These are the activations of a small neural network, seen along a few directions. Each row is one input.
Each table varies a few parts of the input and shows all the possible inputs, shuffled.
Descriptions start from the smaller parts, as in this example, which fits no table here: line(4) and (point or ring(9) or (values(2) and ring(5))).
Shared parts are said once, and a part with two or three values counts as separate values.
In the rows, zero is written as 128.

Other details of the inputs vary at random and push rows far along two fixed directions, the same in every table; ignore that.
To show where, the next rows are all for the same input, with only those details redrawn:
[108, 144, 153, 215,  90, 168, 148,  99,  75, 125, 123,  93, 137, 109, 185,
  76]
[121,  62, 140, 130,  68, 166, 128,  78, 127,  50, 196, 123, 120, 146, 111,
 139]
[115, 155, 152, 213, 100, 157, 152, 108,  73, 135, 111,  93, 142, 102, 187,
  75]
[204, 174, 125, 115, 184,  55, 167, 177, 106, 164,  59, 107, 175,  72, 129,
 126]
[134,  80, 137, 125,  86, 149, 133,  94, 123,  66, 175, 123, 129, 135, 113,
 139]
[190,  94, 120,  66, 141,  85, 143, 137, 142,  88, 139, 131, 151, 114,  80,
 168]

A family of inputs:
row 1: [167, 149, 118, 128, 133,  95, 147, 158, 142, 129, 114, 121, 166, 112, 130,
 153]
row 2: [ 82,  86, 117, 120, 107, 161,  84, 117, 143, 117, 167, 173,  73, 179, 110,
 140]
row 3: [150, 185,  98,  86, 207,  64, 123, 182, 143, 199,  60, 159, 112, 127, 111,
 149]
row 4: [ 82, 134, 200, 151, 132, 185, 104, 117, 123, 140, 135,  62, 147, 104, 225,
  25]
row 5: [128,  71, 139, 128,  77, 157, 131,  86, 125,  59, 185, 122, 125, 141, 113,
 138]
row 6: [100, 173, 126, 217,  99, 169, 147, 104,  89, 151, 115,  89, 137,  92, 166,
  80]
row 7: [142,  97,  91,  53, 171,  72,  97, 172, 156, 144, 121, 177, 104, 159,  70,
 190]
row 8: [ 63, 169, 142, 202, 113, 187,  99, 126,  97, 184, 103, 145,  83, 139, 183,
  67]
row 9: [147, 184, 106,  77, 197,  85, 120, 173, 159, 186,  68, 167, 108, 123, 105,
 145]
row 10: [ 77, 150, 198, 153, 154, 175, 131, 123, 128, 165, 111,  60, 155,  84, 226,
  29]
row 11: [160,  63, 117,  61, 112, 121, 143, 101, 165,  56, 195, 136, 139, 146,  50,
 183]
row 12: [ 78,  74, 102, 128, 110, 144,  89, 118, 131, 122, 158, 161,  86, 189, 111,
 161]
row 13: [108,  63, 131, 121,  58, 170, 135,  67, 156,  43, 226, 136, 137, 172,  91,
 158]
row 14: [173,  88, 103,  73, 119, 103, 122, 130, 152,  86, 150, 130, 133, 109,  71,
 171]
row 15: [ 87, 111, 133, 110, 103, 177,  83, 120, 152, 129, 151, 171,  75, 164, 106,
 129]
row 16: [ 99, 184, 138, 229,  95, 158, 151, 109, 109, 151, 123, 101, 162, 119, 179,
  92]
row 17: [198, 179, 123, 118, 175,  53, 172, 186, 116, 160,  67, 112, 186,  85, 140,
 134]
row 18: [154, 213, 112,  75, 214,  81, 125, 188, 157, 204,  36, 161, 118, 109, 102,
 140]
row 19: [130,  94,  88,  41, 155,  83,  99, 140, 174, 121, 149, 175,  90, 177,  62,
 204]
row 20: [ 76,  89,  97, 119, 109, 140,  93, 100, 140, 122, 166, 156,  81, 196, 112,
 170]
Q: What is each input in this table made of?
A: values(2) and (point or line(4) or line(5))
Q: The inputs of row 6 and row 14 match in every part but the values(2) part. If row 9 is changed in the same way as row 6 into row 14, which row does it become?
A: row 8
Q: A walk changes only the line(4) part. It starts at row 1 and steps to row 17. List the rest of the walk in order.
A: row 5, row 14
Q: A walk changes only the line(5) part. It starts at row 18 and steps to row 9. List the rest of the walk in order.
A: row 3, row 19, row 20

A family of inputs:
row 21: [ 98,  62, 140, 117,  69, 178, 120,  75, 156,  49, 208, 101, 130, 157, 135,
 124]
row 22: [ 80, 165, 114, 172, 112, 174, 110, 119, 126, 145, 121, 143, 119, 148, 137,
 109]
row 23: [ 56, 169, 159, 247, 133, 159, 130, 122,  72, 210,  84, 103, 102, 125, 239,
  56]
row 24: [121, 123, 145, 188,  68, 162, 149,  91, 102,  88, 169, 119, 117, 131, 143,
 117]
row 25: [101,  58, 163, 109,  82, 217, 105,  54, 161,  53, 217, 115,  97, 122, 114,
 111]
row 26: [119, 251, 150, 237, 142, 149, 183, 137,  61, 200,  49,  73, 174,  76, 208,
  49]
row 27: [137, 105,  96,  81, 140, 100, 112, 133, 117, 129, 139, 150, 102, 157,  86,
 175]
row 28: [123, 171,  94, 170, 149, 107, 131, 149, 106, 172,  67, 146, 116, 113, 136,
 122]
row 29: [184, 122,  97,  15, 213,  47, 114, 185, 188, 153, 118, 162, 139, 134,  88,
 189]
row 30: [133, 177, 112, 143, 195,  74, 131, 180,  67, 203,  36, 115, 131, 116, 162,
 106]
row 31: [183, 137,  97,  11, 202,  48, 120, 190, 189, 152, 108, 168, 149, 135,  58,
 188]
row 32: [ 92,  75, 152, 123,  67, 178, 125,  64, 152,  56, 201, 119, 135, 153, 109,
 132]
row 33: [172, 114, 123, 102, 109, 113, 152, 111, 158,  79, 147, 149, 136, 119,  79,
 172]
row 34: [235, 110, 117,  49, 168,  25, 148, 177, 143, 118, 110, 138, 162, 105,  61,
 182]
row 35: [105,  41, 134, 134,  62, 174, 106,  92, 100,  49, 205, 112, 134, 155, 133,
 127]
row 36: [ 91, 145, 114, 185,  88, 169, 125, 109, 132, 155, 134, 147,  92, 141, 132,
 129]
row 37: [130,  78, 141, 110, 115, 115, 126, 129, 130,  88, 145, 103, 153, 123, 127,
 125]
row 38: [144, 201, 158, 112, 191, 116, 115, 185, 142, 207,  46, 141, 115,  92, 158,
  91]
Q: What is each input in this table made of?
A: values(2) and (point or ring(8))
Q: The inputs of row 38 and row 25 match in every part but the values(2) part. If row 23 is changed in the same way as row 38 into row 25, which row does it become?
A: row 37
Q: Which other rows does row 22 become when the ring(8) part takes its other values? List them by row number.
A: row 23, row 27, row 28, row 29, row 30, row 31, row 36
Q: Which other rows does row 21 become when the values(2) part takes its other values? List them by row number.
A: row 29
